These are the activations of a small neural network, seen along a few directions. Each row is one input.
In each table, some parts of the input vary, and every possible input appears once, in random order.
Descriptions start from the smaller parts, as in this example, which fits no table here: ring(8) and (point or ring(11) or (values(3) and line(4))).
Shared parts are said once, and a part with two or three values counts as separate values.

Other details of the inputs vary at random and push rows far along two fixed directions, the same in every table; ignore that.

A family of inputs:
row 1: [  6   6  11  -5  16 -24   2 -19   9  -5   6 -19]
row 2: [ -4   3  14   0   3 -16   2 -18   3  -9  11 -29]
row 3: [-12  -4  -5  -3  -6   2  -5  -3  -1   7   0   2]
row 4: [  8   6   9  -3  13 -18  -3 -21   7 -10   3 -17]
row 5: [  6   1  10   2  13 -16  -1 -21  12  -6   0 -19]
row 6: [  8   3   4  -2  10  -9  16 -12  10  -3  22 -29]
row 7: [ 12  -5   8  -4   7 -12   7  -4   6  -5  11 -23]
row 8: [  8 -16   5   6  -1  13   8  22  -1 -12 -12   3]
row 9: [-11   2  -9   9 -16  -4 -15  -1  -5  13  -1  12]
row 10: [ 3  2 10 -5 14 -6  9  1  5 -8 -8 -5]
row 11: [-12 -12   4  -2   0  26   4  32 -11 -20 -20  16]
row 12: [-15 -13   1   6   7  27  20  27 -10 -12 -18  12]
row 13: [ -1  -4   6  -4   7  18  16  13   3  -7 -19  10]
row 14: [  2   0   7  -1   7  17  10  10   7  -7 -17   4]
row 15: [ -5  18 -20  -3 -12 -25 -28 -20  -5  33  16   0]
row 16: [ -8  10 -14  -4 -11  -6 -11 -19   0  25  10  -6]
row 17: [ -1  -1  11   2   6 -10   0 -17   9  -2   4 -32]
row 18: [  4  -9  10   0   1  -5  12  12   1 -12   6  -6]
row 19: [  3   5  14   4   7 -17   6 -24  16  -5   4 -21]
row 20: [ -4  15 -24   1 -17 -19 -37 -18 -12  25  11  12]
row 21: [  0 -12  -4  -4  -5  15   3  31  -6  -7  -5  21]
row 22: [  3 -18   3  -1  -2  26  20  29  -3 -11 -15  10]
row 23: [-14 -10   8  -5   5  16   8  29  -5 -14 -12   7]
row 24: [ 10   2   5  -8   5  -8  10  -8  11   0  18 -28]
row 25: [ -2   5  -6  -5  -2   8  -8   5  -2  -4 -10  22]
row 26: [  3  -9   1   3   4  25  18  26  -8 -20  -8   8]
row 27: [ -5  17 -30  -5 -17  15 -21  23 -14  27 -14  58]
row 28: [ 11 -11   6   0   3  -3   2   6  -2 -17   1  -9]
row 29: [  1  16 -28   4 -19  -7 -31 -10  -5  31  -6  35]
row 30: [-14  -3 -16   4 -16  16 -18  17  -9  11 -11  30]
row 31: [  8 -12   8  -2   7  -7   6  12  -1 -13   3  -9]
row 32: [ -7 -15   8   8   5  10   2  21  -6 -14 -19   2]
row 33: [  9  10 -29   1 -24  -7 -30  -3 -12  24   8  26]
row 34: [-11  17 -20   1 -19 -24 -26 -15  -7  30  18  12]
row 35: [  8   3  -6  -6  -8 -10 -10 -17   5   3  19 -11]
row 36: [ 0  3  5  4 13  8 14 -4  9 -7 -5 -4]
row 37: [ 11   1  -9  -1 -10 -18  -9 -22   5  16  16 -12]
row 38: [-11  25 -31   0 -13 -15 -24 -20  -7  37  22   9]
row 39: [-10   6  -9   3 -14 -20 -14 -22  -2  21  12  -2]
row 40: [  3   2  23   6  11  26   6  23 -15 -11  -9  26]
row 41: [  1   2  14  -1   7 -20  11 -26  13  -3   5 -18]
row 42: [  1   8 -31   9 -21   7 -16   2  -6  25   8  28]
row 43: [  5 -14   7   0  -1   7   8   4  10 -11   2 -11]
row 44: [ -7   0  10  -7   9   8  11  11   1  -5  -2 -16]
row 45: [  6 -12   4   3  -2  23  13  24   1 -10 -10   2]
row 46: [ -8   0 -14   4  -1  22   6  19  -9   4 -20  40]
row 47: [ -1  -3  10   2   4   8   9  16  -5 -20 -18  16]
row 48: [ -7  15 -28   3 -22  -3 -25  16 -17  25  -9  60]
row 49: [ -2   5   9  -6   6   2   4  -9   4  -5   5 -27]
row 50: [ 11 -12   8   0   6 -16   7 -15   7  -6  11 -26]
row 51: [  1   8  27   4  11  -1   0 -15  -5   1  22 -24]
row 52: [  3 -10   3   2   5   8  21   1   4  -7   5 -11]
row 53: [-1  7  6 -3 17  4 17  2  6 -8 -2 -3]
row 54: [ -9 -15   8   3   5  13  11  19  -6 -10 -20   1]
row 55: [  2 -20   8  10  -6  16  13  31  -4 -17 -14  14]
row 56: [ -9 -12   7   1   9   7   4  28 -12 -14 -15   7]
row 57: [  6 -11  10   3  -3   4  12  15  -3 -21  -2  -2]
row 58: [ 13   3   5  -7   2  -4   6 -13   9  -4  16 -28]
row 59: [  3  -5  10  -2  12  -1  11  -4   6  -8 -13  -4]
row 60: [ -7   0 -11   2  -9  10 -14  18 -17   2 -15  22]
row 61: [ -6  -3   9   1   4  13   8   5   4  -5  -6 -17]
row 62: [  9   3   3   9 -10  19 -11  20 -22   9   9  31]
row 63: [ -9 -17   8   4   6   7   7  17  -9 -13 -17   2]
row 64: [  7  12   8  -9  10  -4   5 -19  11  -4   3 -19]
row 65: [  4   9  -8  -1  -1 -24 -13 -30   5  15   6  -1]
row 66: [ -3  23 -24  -9 -13 -19 -28 -21   2  30  13  22]
row 67: [  4  -2   7  -2   9  10   5  14  -3 -16 -21  11]
row 68: [ -5   7   5   0  10  -3   8 -16   3  -6  11 -29]
row 69: [  8  -1 -18   7 -16 -11 -21  -7  -2  15   8   9]
row 70: [  7 -10  12   2   0 -16  13 -15  10  -5  14 -25]
row 71: [ -6   3   7   4  10  -3   9 -18  10  -1  11 -32]
row 72: [ -4   4  -9  -5  -4  -2  -6 -11   6  10  -3  16]
row 73: [  4  13   5  -3  15  -6   9 -23  10  -6   8 -19]
row 74: [  6 -12   9  -5   2  -6  11 -14  13  -6  13 -24]
row 75: [  0  10  -7  -2  -3 -10 -14 -24  13  13   6   0]
Description of these inputs: values(3) and (point or (values(4) and line(6))).
The inputs of row 21 and row 23 match in every part but the values(3) part. If row 42 is changed in the same way as row 21 into row 23, which row does it become?
Answer: row 71
The inputs of row 37 and row 59 match in every part but the values(3) part. If row 26 is changed in the same way as row 37 into row 59, which row does it become?
Answer: row 73
Which other rows does row 51 become when the values(3) part takes its other values? List them by row number.
Answer: row 40, row 62
Which other rows does row 70 become when the line(6) part takes its other values? List them by row number.
Answer: row 22, row 37, row 50, row 52, row 74
Start at row 48 and move only the line(6) part, one step at a time. The first step leads to row 1. Which rows follow, in order?
Answer: row 10, row 66, row 27, row 53

A family of inputs:
row 76: [ -3 -30   6   6  -4  20  13  45 -13 -25 -25  18]
row 77: [  1 -25  14  11   1  32  12  53 -17 -28 -24  19]
row 78: [ -9  -3  26  -6  19  18  24  18   5 -19 -23   8]
row 79: [  5 -12  21  -4  18   5  39   1  15 -23  11 -43]
row 80: [  2  -2 -13  -1  -6  13   5  14  -2   4   4   0]
row 81: [ -3 -17   3   6   6  24  12  30  -1 -24 -42  35]
row 82: [  0   1   5   0   4 -18   7 -33  11   8  29 -51]
row 83: [  8   5  12 -11  12 -21   1 -28  15  -7  -1 -28]
row 84: [-10  23 -40  -3 -21  12 -30   3 -17  38 -13  49]
row 85: [ -1   5  -5   0  -6 -10  -7 -21   7  12  23 -34]
row 86: [ -1  -1 -20   2 -23  19 -21  21 -16  18  -1  37]
row 87: [ -2  14   0   0  12 -10   5 -42  20  10   8 -27]
row 88: [  4  12  18  -4  19 -20   6 -24  14   2   4 -15]
row 89: [  0   1  29   5  23  -7  16  -5   6 -22  -8 -24]
row 90: [ -5  -1 -27  10 -29   0 -27  12 -23  28   3  45]
row 91: [  0  -1 -20   2 -21  24  -4  33 -15   6  -4  47]
row 92: [ 15   7  -5   1  -4 -22  -3 -22   7  11  28 -14]
row 93: [ -1  18  -7  -6  -5   4 -14 -10  -3  14  -3  16]
row 94: [ 10  24  -6  -4   1 -24 -20 -37   4  22  12  -6]
row 95: [ -5  -4  14   1  11  -5   8   6   6 -20 -18  -5]
row 96: [  1  -3  -3  -3  -2   3   1  -5   5   7  13 -20]
row 97: [-13   5 -32   5 -28  -1 -23  -3 -14  37  12  22]
row 98: [  6  -5  15   8  17  10  15   1   4 -18 -20   5]
row 99: [ 10  -1  -7   3  -9  -8 -16  -6  -4  14  15   0]
row 100: [ -3  16 -16  -1   1  -5 -18   4 -15   9  -6  32]
row 101: [  9  -1   4   5  -1 -19  -5 -20   0   6  21 -23]
row 102: [  5   4  10   0  -2 -13  -6 -26   9   2  28 -39]
row 103: [ -7  20 -34   6 -23  11 -30  -7 -10  32  -9  59]
row 104: [ -4   3 -34   4 -34 -23 -36 -13 -11  36  15  26]
row 105: [-11  25 -22  -9   0 -14 -16 -24  -1  23  11   2]
row 106: [ -4   1  44  -1  31  -4  30 -16  19 -33   0 -52]
row 107: [-16 -10  12  -3  17  37  28  44  -3 -19 -41  28]
row 108: [ -4 -20  30   3  12   8  26   6   3 -23   4 -31]
row 109: [-10  -4  21  -7  23  22  22  26  -5 -32 -20   5]
row 110: [  8   9 -41  -1 -34 -16 -29  -4  -7  33  15  36]
row 111: [ 15 -11  14   2  10   3  14  11   2 -19   5 -16]
row 112: [  4  -8   2   1  -3  21   8  26  -3 -12  -1  10]
row 113: [-18  -5   7   7  11  32  19  40 -10 -19 -35  20]
row 114: [  7  -7   5   0  -4 -22  -7 -17  10  -4  17 -33]
row 115: [ -3  -1   8 -10  17 -10   7   0   3 -21 -10  -7]
row 116: [  7 -25   6  -1   1  19  17  41  -3 -29 -19  10]
row 117: [  3  10  -4   0 -10 -24 -14 -40   5  21  36 -30]
row 118: [  8 -12  -3  -2  -7 -10  -9  -3   3   1   7  -9]
row 119: [  2   9  10 -11  13 -31   1 -33  21   4   4 -21]
What do these inputs look like to the network?
Answer: line(4) and (values(5) or line(6))
The inputs of row 78 and row 88 match in every part but the line(4) part. If row 108 is changed in the same way as row 78 into row 88, which row does it become?
Answer: row 90
The inputs of row 119 and row 107 match in every part but the line(4) part. If row 104 is changed in the same way as row 119 into row 107, which row does it become?
Answer: row 97
Which other rows does row 104 become when the line(6) part takes its other values? List them by row number.
Answer: row 76, row 110, row 114, row 116, row 118
Which other rows does row 86 become when the line(6) part takes its other values? List them by row number.
Answer: row 91, row 102, row 108, row 112, row 117
Which other rows does row 87 become when the values(5) part takes its other values? List them by row number.
Answer: row 84, row 105, row 107, row 113
